Input:
[[122 138 100 141 139 156]
 [153 122 149 129 116 111]]
Output: 122

Input:
[[127 121 127 123 119 122]
 [128 138 132 131 115 112]
 [140 116 143 130 102 114]]
Output: 138

Input:
[[121 127 134 132 124 125]
 [118 115 140 132 103 130]
 [121 128 135 130 109 124]]
Output: 115

Input:
[[121 139 123 125 101 125]
 [119 125 118 139 107 132]
 [132 135 129 144 117 138]]
Output: 125

Input:
[[116 135 117 120 118 133 135]
 [153 109 157 139 149 120 115]]
Output: 109

Input:
[[139 133 131 123 132 128 150]
 [139 135 131 123 131 115 128]]
Output: 135

Input:
[[135 123 127 125 123]
 [118 151 125 118 111]]
Output: 151

Input:
[[138 140 111 119]
 [113 144 142 131]
 [106 129 125 108]]
Output: 144

Input:
[[123 103 117 121 127 127 143]
 [113 112 137 132 125 123 132]
 [140 132 116 114 123 134 124]]
Output: 112

Input:
[[139 138 130 137  98 140]
 [150 109 126 121 134 110]]
Output: 109
---
Input:
[[135, 152, 121, 120],
 [108, 108, 129, 134],
 [121, 111, 132, 128]]
Output: 121

Input:
[[120, 153, 116, 142, 101, 122, 116],
 [142, 113, 136, 141, 118, 128, 139],
 [120, 132, 135, 132, 142, 142, 139]]
Output: 120

Input:
[[132, 124, 106, 139],
 [125, 142, 133, 151],
 [149, 118, 131, 114]]
Output: 149

Input:
[[120, 106, 139, 124],
 [100, 157, 136, 152],
 [147, 154, 124, 138]]
Output: 147

Input:
[[118, 114, 124, 126, 149],
 [118, 114, 110, 114, 107],
 [119, 113, 124, 126, 134]]
Output: 119

Input:
[[136, 99, 141, 125],
 [154, 140, 121, 123],
 [124, 134, 113, 134]]
Output: 124

Input:
[[120, 126, 133, 126, 158, 130, 124],
 [114, 130, 120, 130, 126, 139, 145],
 [128, 125, 103, 126, 106, 138, 114]]
Output: 128
---
[[144 122 125 121 139]
 [ 98 120 128 133 114]
 [ 99 129 128 128 133]]
122

[[129 111 126 146 137 119 130]
 [145 144 103 154 140 126 117]
 [131 125 132 130 122 135 123]]
111

[[130 127 144 120 124]
 [122 135 123 106 138]
 [107 129 125 134 130]]
127

[[127 130 142 126 130 151]
 [119 115 131 125 137 130]
 [137 139 135 123 124 144]]
130

[[136 121 129 131 120 112 103]
 [122 130 119 139 127 119 101]
 [127 136 113 133 124 128 144]]
121

[[154 146 138 137]
 [151 144 156 155]
 [135 133 152 152]]
146

[[147 135 125 106]
 [117 116 136 135]
 [126 127 131 121]]
135

[[126 131 127 106 146 146]
 [101 115 129 140 120 148]
 [129 126 111 132 109 111]]
131
---
[114 112 127 113 153 128 129] ans = 127

[153 119 131 121 128] ans = 128

[112 158 120 148 134] ans = 134

[113 136 101 122 141] ans = 122

[152 110 123 132 133] ans = 132

[[141 132 132 120 122]
 [108 115 111 109 114]
 [119 123 144 124 150]] ans = 122
---
131	148	134	110	152 ==> 131, 152

136	121	131	140	127	111	155 ==> 136, 155

118	132	102	129	125	129
146	148	142	131	109	140
128	136	148	129	113	133
==> 118, 133

142	151	111	112 ==> 142, 112

121	132	149	110
129	123	134	122
==> 121, 122

127	132	132	103	114	126	123
117	130	142	101	128	122	135
==> 127, 135

134	133	133	128	126
134	145	144	150	125
==> 134, 125

118	155	135	122	109 ==> 118, 109

145	118	105	125	145
136	128	105	151	153
139	146	115	130	118
==> 145, 118
---
Input:
[[133 114 138 146 147]
 [128 151 133 141 155]]
Output: 133

Input:
[[130 109 128 140]
 [102 138 137 146]
 [130 126 153 124]]
Output: 130

Input: [139 150 130 138 111]
Output: 139

Input: [149 145 128 132]
Output: 149

Input:
[[137 134 107 118 144 129]
 [133 143 129 115 124 136]
 [138 135 131 147 117 130]]
Output: 137

Input: [142 134 113 150]
Output: 142

Input: [118 131 154 123]
Output: 118

Input: [133 119 100 125]
Output: 133
---
array([103, 143, 136, 109, 148, 131]) => 103, 131

array([145, 117, 152, 134, 113, 119]) => 145, 119

array([[144, 103, 102, 116, 124, 121, 119],
       [144,  99, 104, 115, 119, 118, 120]]) => 144, 120

array([[116, 139, 157, 115, 105, 129, 120],
       [114, 140, 153, 122, 117, 135, 118]]) => 116, 118

array([118, 120, 157, 127]) => 118, 127

array([137,  99, 123, 115, 157]) => 137, 157

array([137, 149, 121, 131, 117, 134]) => 137, 134
---
[[127 120 117 142 112]
 [119 117 116 105 129]
 [151 130 117 141 125]] yields 127

[120 136 139 154] yields 120

[151 125 140 144] yields 151

[122 130 126 157 124 127 135] yields 122

[103 153 111 125 121 149 147] yields 103

[132 154 120 138 104 131 129] yields 132

[125 108  99 111 132 141] yields 125

[112 152 105 121 154] yields 112
---
127  101  131  117  119
128  132  132  125  131
131  122  128  126  129
--> 125

108  134  125  110  147  131  122
147  128  105  151  135  133  156
--> 133

125  139  126  126  131  145
126  118  123  125  133  101
--> 133

154  146  126  134  155  144
105  131  108  120  145  111
--> 145

153  129  151  131
153  129  151  131
153  129  151  131
--> 151

141  138  111  135  124
128  139  124  132  105
130  142  113  134  130
--> 132
---
[[114 119 136 150 106 135]
 [105 115 135 147 110 131]
 [121 118 124 118 114 111]] ==> 114

[[102 152 105 122 113 100]
 [133 105 127 110 155 104]
 [133 143 103 108 104 135]] ==> 104

[[116 145 150 113]
 [131 126 116 125]
 [129 118 132 135]] ==> 132

[[132 140 110 128]
 [131 109 129 127]
 [158 156 141 135]] ==> 141

[[134 127 152 144 139 104 114]
 [124 155 132 131 108 147 154]
 [140 117 112 136 118 144 139]] ==> 144

[[128 117 127 102 117 124]
 [128 117 127 102 117 124]
 [128 117 129 102 116 125]] ==> 116

[[119 115 119 143 130 129]
 [127 129 118 120 129 150]
 [133 121 137 130 122 117]] ==> 122
---
[[135, 139, 122, 141, 138, 120],
 [146, 134, 150, 126, 127, 127],
 [128, 137, 118, 135, 135, 122]]: 138

[[106, 129, 104, 131, 139],
 [107, 128, 106, 132, 141],
 [116, 104, 116, 123, 141]]: 131

[[138, 120, 107, 119, 135],
 [129, 149, 138, 134, 122],
 [111, 107, 157, 135, 124]]: 119

[[127, 131, 122, 104, 126, 124, 131],
 [122, 128, 141, 112, 126, 130, 122],
 [119, 132, 126, 122, 124, 130, 131]]: 124

[[133, 122, 149, 134, 133, 122, 114],
 [102, 122, 111, 136, 132, 116, 138],
 [131, 136, 128, 114, 111, 111, 123]]: 122

[[117, 141, 140, 128, 130],
 [119, 136, 139, 128, 129],
 [149, 123, 143, 137, 109]]: 128

[[128, 130, 135, 139, 122, 111, 132],
 [131, 142, 153, 132, 131, 130, 120],
 [130, 140, 151, 135, 126, 122, 127]]: 111

[[148, 132, 155, 104],
 [157, 124, 135, 143],
 [155, 112, 122, 127]]: 155

[[120, 140, 135, 124, 135, 105],
 [106, 119, 116, 129, 137, 140],
 [102, 129, 125, 124, 133, 140]]: 135
